Each row below holds a small network's activations on one record, seen along a few directions.
After each row come some of the record's fields: Y, P, M, B.
A field that a record lacks is written absent.
Other fields move the rows too, some of them a lot.
Strong random noise was added to every row along 3 fixed directions; ignore it. To show where, here is one row again and again, with new noise each time:
[ -99  170 -101 -171   55  -96  102  123   38  -75  246   43 -130  103
 -178  -55  -10   44 -217  -77  113  166   -6]
[-172   -4   61 -170   15  106  -79  322 -121 -138  301  144  -66   11
 -400   36 -206  269 -105 -213  -68  181   85]
[-152 -188  281 -383   77 -150  -11  492 -304 -229  759  112 -103 -180
 -641   -5 -328  455   60  -83 -278  482   55]
[-159   49  -36 -474  128 -263   73  225 -145  -38  408   96  -93  114
 -408 -118 -173  115 -119   -3  156  360  -42]
[ -80   22  133   63  -32  128   12  309  -17 -249  426   50 -141 -138
 -275   84  -81  307 -113 -209 -269  152  107]

[ -22 -133  287 -235 -119 -220  189  398 -169 -386  622  -11 -117 -300
 -449  131  -85  375  164   -4 -297  337  164] -> Y is y2, P is absent, M is absent, B is absent
[ -78  259 -421 -406  333 -547  218  114  -41   11  219   42  -12   55
 -200 -206   11    6 -107   -1  398  225 -116] -> Y is y1, P is p1, M is m3, B is b4
[ 452 -271  205  114  190 -362   60 -258  -74  -75  329 -237   23 -410
  219 -191   71   48  196  361 -353  299   71] -> Y is y2, P is p3, M is m2, B is b1
[ -19  154 -313 -202  131 -281   14 -200   34  235 -213   70  -15  131
  127 -165   49 -304  -53  127  326  110 -281] -> Y is y1, P is p1, M is m3, B is b4
[  84  -98  -90  -54  260  -42 -404  -81  -93  -27  -43  148   48  -41
   12   25  -76   26  -68  -78   18  -41  175] -> Y is y2, P is p4, M is m3, B is b3
[ 387 -163   93  134  350 -166 -184 -256   61  -30  204 -108 -239 -359
  157 -121  150 -241  -76   22 -426  308   18] -> Y is y2, P is p3, M is m3, B is b4
[-100  250   59  345 -259  387  108  -52  186  -87 -168  -20   22  -36
  149  139  206   27  -50  -71  -53 -285  -29] -> Y is absent, P is p3, M is m1, B is b2
[-458 -173  167 -198 -315  581 -334  383 -314   -8 -284  269  284  105
 -527  222 -381  348  187 -254   82 -159   59] -> Y is absent, P is absent, M is absent, B is absent
[-101 -169  452  -68 -182   71  -36  195  -66 -124  356   -8  -50  -64
 -246   67  -99  109   73  227 -347  197 -162] -> Y is absent, P is p2, M is m1, B is b5
[-197  -58  -25 -517   87 -594  413  254   31   94  389  -59 -119  122
 -265 -119  -22 -153   21  252  409  429 -220] -> Y is y1, P is absent, M is absent, B is absent
[-184  375 -209  232   26  248  -36  115  195  -91 -269  193 -119  252
   54  -27  173   -3 -220 -276  313 -272   46] -> Y is y2, P is p2, M is m1, B is b5
[ -39   20  304 -147 -163 -296  296   46   90  -92  457 -176 -148   -6
  -29  -56  152  -98  -15  466 -140  251 -294] -> Y is absent, P is p2, M is m1, B is b5
[-144  -68 -220 -605  108 -267   51  -71 -272  307 -140   -8  154  402
 -206 -230 -193 -133   96  122  635   66   18] -> Y is y2, P is absent, M is absent, B is absent
[  10   36  130  119 -118    8  277  134  115 -177  222 -151  -96 -247
  121   46  112  221   20   88   -1   28   11] -> Y is y2, P is absent, M is absent, B is absent
[  28 -345   65 -291  133  369 -712   59 -497   88 -381  280  430  189
 -324   23 -637  223  209 -364   34 -122  219] -> Y is y2, P is p5, M is m2, B is b3
[-188  113  179  262 -114  283   41  156  222  -92  -46    1 -236  -28
   86  224   59  -34 -190  -48  -72  -49  -82] -> Y is y1, P is p2, M is m1, B is b2
[ 275   88 -198  268  179  -89   -4 -206  316  -24   87  -81 -267 -222
  174 -145  250 -211 -243    5 -176   61  -60] -> Y is y2, P is p1, M is m3, B is b4
[ 243 -281   98 -173  -80  -63 -151 -233 -130  243  -78   -8   52  194
   52 -125 -113 -161  210  195  -33   29 -116] -> Y is y2, P is p5, M is m2, B is b3
[  -7  -93  -73 -317 -127 -261  316 -129   15   20  213 -198  -15  181
   98  -70   79 -145  191  310  168  138 -184] -> Y is y1, P is absent, M is absent, B is absent
[ 207  274 -343   -3 -115 -540  551 -423  239  -34   85 -342  -73   -3
  513 -213  373 -164   40  408  180  -46  -50] -> Y is y2, P is absent, M is absent, B is absent
[-131  -90  347  -61 -125   31  -36  175  -27 -144  362   -1  -82 -143
 -255   72  -56  131   27  123 -312  229 -153] -> Y is absent, P is p2, M is m1, B is b2
[ 264 -173  148  132  197  -92   25 -157 -130 -120  112 -142  110 -127
  128 -149   51  109  134   26 -215   71   65] -> Y is y2, P is p5, M is m3, B is b3
[-290  156 -108 -458  111 -114  -28  198   19  117 -160  182 -100  386
 -344 -123 -140  -85 -201   -7  651   97 -105] -> Y is y2, P is p2, M is m1, B is b5
[  17 -152  186   79  -28  186  -32  249    4 -105  180  -13 -258 -194
 -152    0   59   17  -82   68 -388  200 -112] -> Y is y2, P is p1, M is m3, B is b2
[ -75  -25   82  617   40  538 -481  464   79 -291   28  252 -160 -282
 -181  235   54  212 -109 -610 -352 -208  337] -> Y is y2, P is p4, M is m3, B is b1
[-120   58  -81  229 -162  174   51   12  235 -188 -139  -71  -45  -61
  113   -5   90   -1  -93 -140  -72 -189  131] -> Y is y1, P is absent, M is absent, B is absent
[ -50    9  -74 -241   40   54 -177  -63 -111   11  -24   50  194   85
   -4  -85 -176  218   72  -66  116   32   86] -> Y is y2, P is p2, M is m1, B is b2
[ 413 -165  295  610  112  217 -109 -207  -67 -162  102 -172   46 -355
  283    7   90  206   64 -183 -514  -50  232] -> Y is y2, P is p5, M is m3, B is b3
[ 142  206 -161  158   21  -35   35    8  252  -17  -53  -20 -337  188
  141  -12  182 -360 -180   88   74 -118  -97] -> Y is y2, P is p5, M is m2, B is b3
[  69  380 -244 -228 -151 -645  601 -460  383  102   37 -332 -227  215
  435 -154  513 -697 -174  635  456  109 -392] -> Y is absent, P is absent, M is absent, B is absent
[  27  -25    0  148 -169  331 -151  -14   35  138 -273  109  109  263
  105  139 -186    0  108 -154   54 -291  -18] -> Y is y1, P is p5, M is m2, B is b3
[ 208   15   53  736   48  110  -53  147  292 -436  396 -112 -295 -549
   28  163  227  130 -345 -285 -554  -57  250] -> Y is y2, P is p2, M is m3, B is b1
[  74 -231  -67 -527  539 -498 -276 -162 -214  105  262  134  -42   43
 -239 -216 -169 -168  -59   72  128  275   14] -> Y is y1, P is p4, M is m3, B is b3
[  40   67 -279   92  159  184 -347   52  -89  -62 -280   94  129  -42
  -67   68  -66  202 -166 -552   51 -169  239] -> Y is y2, P is p1, M is m3, B is b4

Which values does each new row have?
[ 146  226 -331  344  193   53 -244 -137  110  -60 -126  101  -96 -179
   85   12  101  121 -197 -492 -103 -205  191] -> Y is y2, P is p1, M is m3, B is b4
[ 123 -469  607  117 -205  171  -94  188 -367 -130  374  -75  172 -289
 -317  137 -313  353  440  192 -681  147    0] -> Y is absent, P is p5, M is m2, B is b3
[-175 -398  461 -338 -136  143 -161  435 -249  -82  238   20 -101 -189
 -358  117 -299  231  210  118 -240  346    1] -> Y is y2, P is absent, M is absent, B is absent
[ -82 -323  -50 -469  130  177 -416   10 -395  354 -367  223  212  386
 -381 -115 -426  -48    4   -5  367   77   35] -> Y is y2, P is p5, M is m3, B is b3
[-297   83 -261 -409  148  102 -123  -81   34  234 -389  186   44  458
 -137 -220 -144 -273 -154   20  511   63  -98] -> Y is y1, P is p2, M is m1, B is b2
[ 417 -152  244  345  118 -115   37 -238   22  -30  224 -185  -97 -300
  331  -18  102   89  -10   59 -341   91   88] -> Y is y2, P is p5, M is m3, B is b3
[ -27  360 -205  745 -273  767  -27   -5  376 -276 -445 -105   10  -14
  461  285  296   18 -205 -385  -63 -616  143] -> Y is y2, P is absent, M is absent, B is absent
[ 204  -84   21  112  340  -59 -200  -40  152  -11  101  -36 -195 -203
   -7  -54  188 -196 -172  -33  -76  262  -18] -> Y is y2, P is p4, M is m3, B is b4
[ 182  -49  -42  303  286   57 -353  -13  -66 -211  110  -31   -2 -463
  -87   21 -101  323  -44 -442 -296  -40  209] -> Y is y2, P is p1, M is m3, B is b4
[ 124 -148   53 -333   86 -211  -13   30 -311    2  193 -114  211   96
 -126 -113 -276   99  240  157   27  147   11] -> Y is y2, P is p5, M is m2, B is b3
[   7  -77  -60 -273   34 -128  -63  151 -252  -17  134  -75  273 -106
 -175  -63 -229  189  212  -55   -5  157  169] -> Y is y2, P is absent, M is absent, B is absent
[ -11 -136  184 -404  245 -421  -12   47 -230   93  392   56   62  -26
 -307 -139  -46 -106   52  348   52  347 -175] -> Y is absent, P is p4, M is m3, B is b3
[  14 -296  186   24  -16  437 -457  230 -261   -8 -309  149  105   78
 -270   48 -342  158  140 -259  -86 -135  211] -> Y is y2, P is p5, M is m2, B is b3
[  71  175  140  392 -328  -44  461   26  527 -185  314 -193 -300   24
  410   43  378 -139  -89  336 -248   45 -230] -> Y is y1, P is p2, M is m1, B is b5
[-145  341 -141  242 -215  111  182  189  252 -221   53    4 -224  -62
   26   96  255  145  -84 -236   70 -212  132] -> Y is y2, P is absent, M is absent, B is absent
[  75 -237  133 -723  -61 -614  391  -60 -162  283  272 -161  124  268
   30 -198 -214 -186  354  694  270  306 -395] -> Y is y1, P is p5, M is m2, B is b3
[ 106  -84  -11 -216  185 -367 -106 -154 -161   46  135  -30   73 -198
 -116  -96  -23  -44   12   60 -162  233 -117] -> Y is absent, P is p1, M is m3, B is b4
